These are the activations of a small network on made-up records, seen along a few directions, one row for each record.
Each row is followed by the record's values for the fields LOBI, PABAZ, PEF, VIRAK.
Other fields move the rows too, some of them a lot.
In the rows, 500 means zero.
Strong random noise was added to every row along 5 fixed directions; ignore it. To show where, here is one row again and again, with new noise each time:
[496 627 316 415 629 592 482 526 819 530 485 456 631 479 455 724 558 261
 548 464 642 394]
[538 675 275 579 544 383 423 481 526 268 688 348 427 521 361 316 635 697
 341 482 324 532]
[498 705 596 635 538 426 517 574 625 310 587 279 407 382 173 490 365 694
 556 408 719 481]
[449 456 374 597 504 414 565 460 598 505 670 469 309 516 442 411 490 533
 588 518 557 452]
[488 468 391 469 571 448 563 506 476 508 601 528 397 475 514 484 522 361
 588 513 516 438]
[422 527 500 538 570 527 608 525 697 575 545 431 425 447 379 603 379 350
 694 478 768 407]
[555 441 461 498 501 416 500 536 704 477 560 578 410 412 460 664 483 508
 637 450 716 375]

[596 428 497 479 430 516 385 514 611 445 485 597 538 498 544 678 577 545
 446 475 458 524]  (LOBI baf; PABAZ leto; PEF mevob; VIRAK leva)
[530 565 351 554 407 525 367 421 721 423 535 414 565 675 472 554 594 671
 272 461 325 536]  (LOBI ridub; PABAZ leto; PEF mevob; VIRAK godo)
[481 614 576 678 431 438 506 484 608 479 496 362 468 508 377 303 444 879
 467 538 573 519]  (LOBI ridub; PABAZ davu; PEF mevob; VIRAK leva)
[528 396 405 441 454 515 462 452 540 585 462 595 565 575 666 503 594 502
 426 521 398 486]  (LOBI ridub; PABAZ leto; PEF fenez; VIRAK godo)
[430 282 513 580 421 410 651 458 454 720 543 599 274 573 636 339 416 590
 603 589 559 392]  (LOBI ridub; PABAZ leto; PEF fenez; VIRAK godo)
[430 527 580 556 507 578 569 497 757 749 343 475 603 513 533 502 415 550
 603 572 758 413]  (LOBI ridub; PABAZ leto; PEF mevob; VIRAK leva)
[336 431 132 464 562 626 590 342 669 687 614 470 437 750 642 516 571 121
 463 567 302 463]  (LOBI baf; PABAZ davu; PEF fenez; VIRAK godo)
[595 402 467 437 505 410 479 540 618 502 501 693 494 376 558 625 577 464
 648 503 681 389]  (LOBI baf; PABAZ davu; PEF mevob; VIRAK godo)
[492 356 558 578 388 482 499 449 498 487 590 542 367 539 492 515 472 557
 520 484 469 564]  (LOBI baf; PABAZ leto; PEF mevob; VIRAK godo)
[447 187 527 617 338 403 576 409 442 587 634 637 205 591 616 431 403 611
 588 531 469 520]  (LOBI ridub; PABAZ davu; PEF tukur; VIRAK leva)
[503 199 599 461 396 423 584 477 265 651 491 718 339 554 725 471 459 483
 579 566 433 452]  (LOBI ridub; PABAZ leto; PEF mevob; VIRAK leva)
[391 686 759 571 508 722 558 553 785 545 363 251 629 503 224 775 227 405
 583 397 824 535]  (LOBI ridub; PABAZ leto; PEF mevob; VIRAK godo)
[288 376 458 686 415 564 631 366 579 689 635 375 294 696 475 332 384 459
 550 564 454 555]  (LOBI baf; PABAZ leto; PEF fenez; VIRAK godo)
[396 606 427 377 659 672 604 511 362 664 393 388 606 620 556 505 457 108
 438 550 352 475]  (LOBI ridub; PABAZ davu; PEF fenez; VIRAK godo)
[587 433 425 428 447 415 401 461 290 389 546 587 491 584 642 407 664 608
 296 509 183 562]  (LOBI ridub; PABAZ leto; PEF mevob; VIRAK godo)
[630 647 703 558 396 413 336 553 403 141 523 367 516 446 283 505 487 894
 294 358 399 644]  (LOBI ridub; PABAZ leto; PEF mevob; VIRAK godo)
[344 487 451 729 380 532 556 371 669 592 613 309 392 667 402 270 430 737
 442 524 467 572]  (LOBI ridub; PABAZ leto; PEF fenez; VIRAK godo)
[496 464 488 519 510 451 525 499 349 467 538 551 447 474 525 374 528 500
 550 554 462 520]  (LOBI baf; PABAZ leto; PEF mevob; VIRAK godo)
[454 548 502 567 452 569 470 433 595 495 521 384 525 607 414 543 452 532
 403 439 426 552]  (LOBI ridub; PABAZ davu; PEF mevob; VIRAK godo)
[648 529 856 369 497 428 506 696 390 371 350 561 477 310 384 868 251 484
 579 322 781 345]  (LOBI ridub; PABAZ leto; PEF fenez; VIRAK godo)
[531 754 761 414 654 586 500 636 252 334 373 330 677 328 289 567 427 385
 491 436 527 600]  (LOBI baf; PABAZ davu; PEF mevob; VIRAK leva)
[501 422 363 575 383 504 419 428 904 572 513 539 488 620 537 667 517 653
 441 487 584 424]  (LOBI ridub; PABAZ leto; PEF tukur; VIRAK leva)
[487 470 296 437 540 598 461 435 454 562 534 536 552 632 639 524 613 255
 359 532 215 546]  (LOBI baf; PABAZ leto; PEF tukur; VIRAK leva)
[551 513 440 478 483 520 432 502 696 525 445 516 547 533 512 664 489 516
 447 469 557 426]  (LOBI ridub; PABAZ davu; PEF tukur; VIRAK leva)
[553 646 395 472 540 495 431 517 668 328 510 433 548 464 408 607 538 531
 435 423 499 463]  (LOBI baf; PABAZ davu; PEF fenez; VIRAK godo)
[526 605 620 595 423 483 462 502 482 326 527 363 483 535 334 513 426 703
 410 426 470 600]  (LOBI baf; PABAZ leto; PEF mevob; VIRAK godo)
[565 539 352 482 504 469 390 486 545 463 500 541 562 530 583 447 644 610
 372 526 396 499]  (LOBI baf; PABAZ leto; PEF tukur; VIRAK leva)
[404 344 505 437 504 567 589 457 437 684 502 580 447 561 634 545 451 250
 586 542 507 498]  (LOBI ridub; PABAZ leto; PEF tukur; VIRAK leva)
[634 587 722 398 533 438 452 624 176 369 358 540 609 355 521 469 494 639
 452 488 469 518]  (LOBI ridub; PABAZ leto; PEF mevob; VIRAK leva)
[435 516 625 500 528 538 612 500 255 553 477 409 436 558 472 407 360 397
 497 522 429 534]  (LOBI ridub; PABAZ davu; PEF mevob; VIRAK godo)
[564 321 635 448 449 455 515 532 467 585 434 688 477 430 630 581 478 514
 621 508 644 449]  (LOBI baf; PABAZ leto; PEF mevob; VIRAK godo)
[655 408 723 427 450 379 445 609 302 434 389 681 518 334 585 518 504 678
 546 482 577 457]  (LOBI baf; PABAZ leto; PEF mevob; VIRAK leva)
[323 387 580 653 461 515 713 426 576 754 557 451 319 561 475 350 324 455
 716 594 701 478]  (LOBI ridub; PABAZ davu; PEF mevob; VIRAK godo)
[531 487 470 549 486 404 509 527 554 428 589 499 357 469 424 526 452 569
 546 464 588 433]  (LOBI baf; PABAZ leto; PEF fenez; VIRAK godo)
[448 750 521 573 551 544 505 487 339 382 513 209 529 605 325 292 449 596
 288 497 288 613]  (LOBI ridub; PABAZ davu; PEF mevob; VIRAK godo)
[530 230 431 452 383 415 501 436 488 588 566 704 338 606 695 601 507 464
 500 479 411 401]  (LOBI ridub; PABAZ leto; PEF fenez; VIRAK godo)
[515 618 529 371 612 627 470 572 414 447 440 468 642 432 470 672 506 204
 477 466 461 557]  (LOBI baf; PABAZ leto; PEF tukur; VIRAK leva)
[321 585 422 608 595 583 606 457 610 663 542 377 482 508 430 316 456 376
 637 598 652 521]  (LOBI baf; PABAZ leto; PEF tukur; VIRAK leva)

Here are new rows. What are their fields?
[459 421 498 532 437 507 517 444 518 558 519 507 449 616 545 490 481 542
 454 520 443 516]  (LOBI ridub; PABAZ leto; PEF mevob; VIRAK godo)
[549 586 415 447 586 513 405 552 537 413 502 557 614 362 492 555 623 429
 563 508 569 526]  (LOBI baf; PABAZ leto; PEF tukur; VIRAK leva)
[558 356 616 527 419 413 511 543 644 496 511 606 400 385 467 653 384 580
 656 432 797 414]  (LOBI baf; PABAZ leto; PEF fenez; VIRAK godo)
[521 536 639 394 570 559 541 588 367 523 370 488 557 478 490 663 391 324
 494 451 516 455]  (LOBI ridub; PABAZ davu; PEF fenez; VIRAK godo)
[350 553 554 610 567 545 662 479 350 548 579 300 343 565 346 361 338 372
 538 528 449 554]  (LOBI baf; PABAZ davu; PEF fenez; VIRAK godo)
[540 189 105 431 413 488 423 382 838 752 504 825 530 649 877 630 749 412
 508 605 450 333]  (LOBI baf; PABAZ leto; PEF fenez; VIRAK godo)
[613 398 398 414 479 470 387 479 518 458 500 670 563 477 623 619 687 499
 452 510 385 511]  (LOBI baf; PABAZ davu; PEF mevob; VIRAK leva)
[642 428 521 502 430 371 351 548 659 381 524 666 493 329 506 601 605 743
 562 452 687 479]  (LOBI baf; PABAZ leto; PEF tukur; VIRAK leva)
[489 549 569 551 460 555 491 523 764 486 494 412 475 509 337 761 346 458
 534 391 686 439]  (LOBI baf; PABAZ leto; PEF fenez; VIRAK godo)
[489 487 446 470 458 607 426 454 746 537 485 505 605 554 501 718 534 381
 482 438 527 496]  (LOBI baf; PABAZ leto; PEF mevob; VIRAK godo)
[530 444 688 526 437 407 535 550 394 460 519 504 392 426 444 494 359 625
 542 414 598 444]  (LOBI ridub; PABAZ leto; PEF fenez; VIRAK godo)
[568 445 471 543 451 401 440 464 321 324 644 528 389 503 470 413 599 639
 408 486 283 618]  (LOBI baf; PABAZ davu; PEF mevob; VIRAK godo)
[486 657 606 587 483 520 495 508 498 414 478 298 501 551 320 458 384 656
 391 457 486 546]  (LOBI ridub; PABAZ davu; PEF mevob; VIRAK godo)
[541 696 446 378 575 564 419 534 425 370 453 379 642 562 456 597 534 389
 277 408 295 503]  (LOBI ridub; PABAZ leto; PEF fenez; VIRAK godo)
[491 286 373 483 452 449 481 429 465 608 571 700 423 518 714 391 634 474
 546 578 440 510]  (LOBI baf; PABAZ leto; PEF tukur; VIRAK leva)
[384 612 634 638 561 497 611 525 487 488 550 343 400 384 301 338 340 543
 695 520 720 539]  (LOBI baf; PABAZ davu; PEF tukur; VIRAK leva)
[618 313 556 508 388 381 440 509 336 411 576 671 339 476 574 552 495 600
 464 457 383 513]  (LOBI baf; PABAZ leto; PEF tukur; VIRAK leva)
[454 498 454 482 528 543 528 462 370 544 517 484 540 538 567 339 568 419
 463 555 377 575]  (LOBI baf; PABAZ leto; PEF mevob; VIRAK godo)
[437 631 533 654 554 403 537 526 300 375 621 367 362 414 329 165 457 661
 547 552 512 585]  (LOBI baf; PABAZ leto; PEF tukur; VIRAK leva)
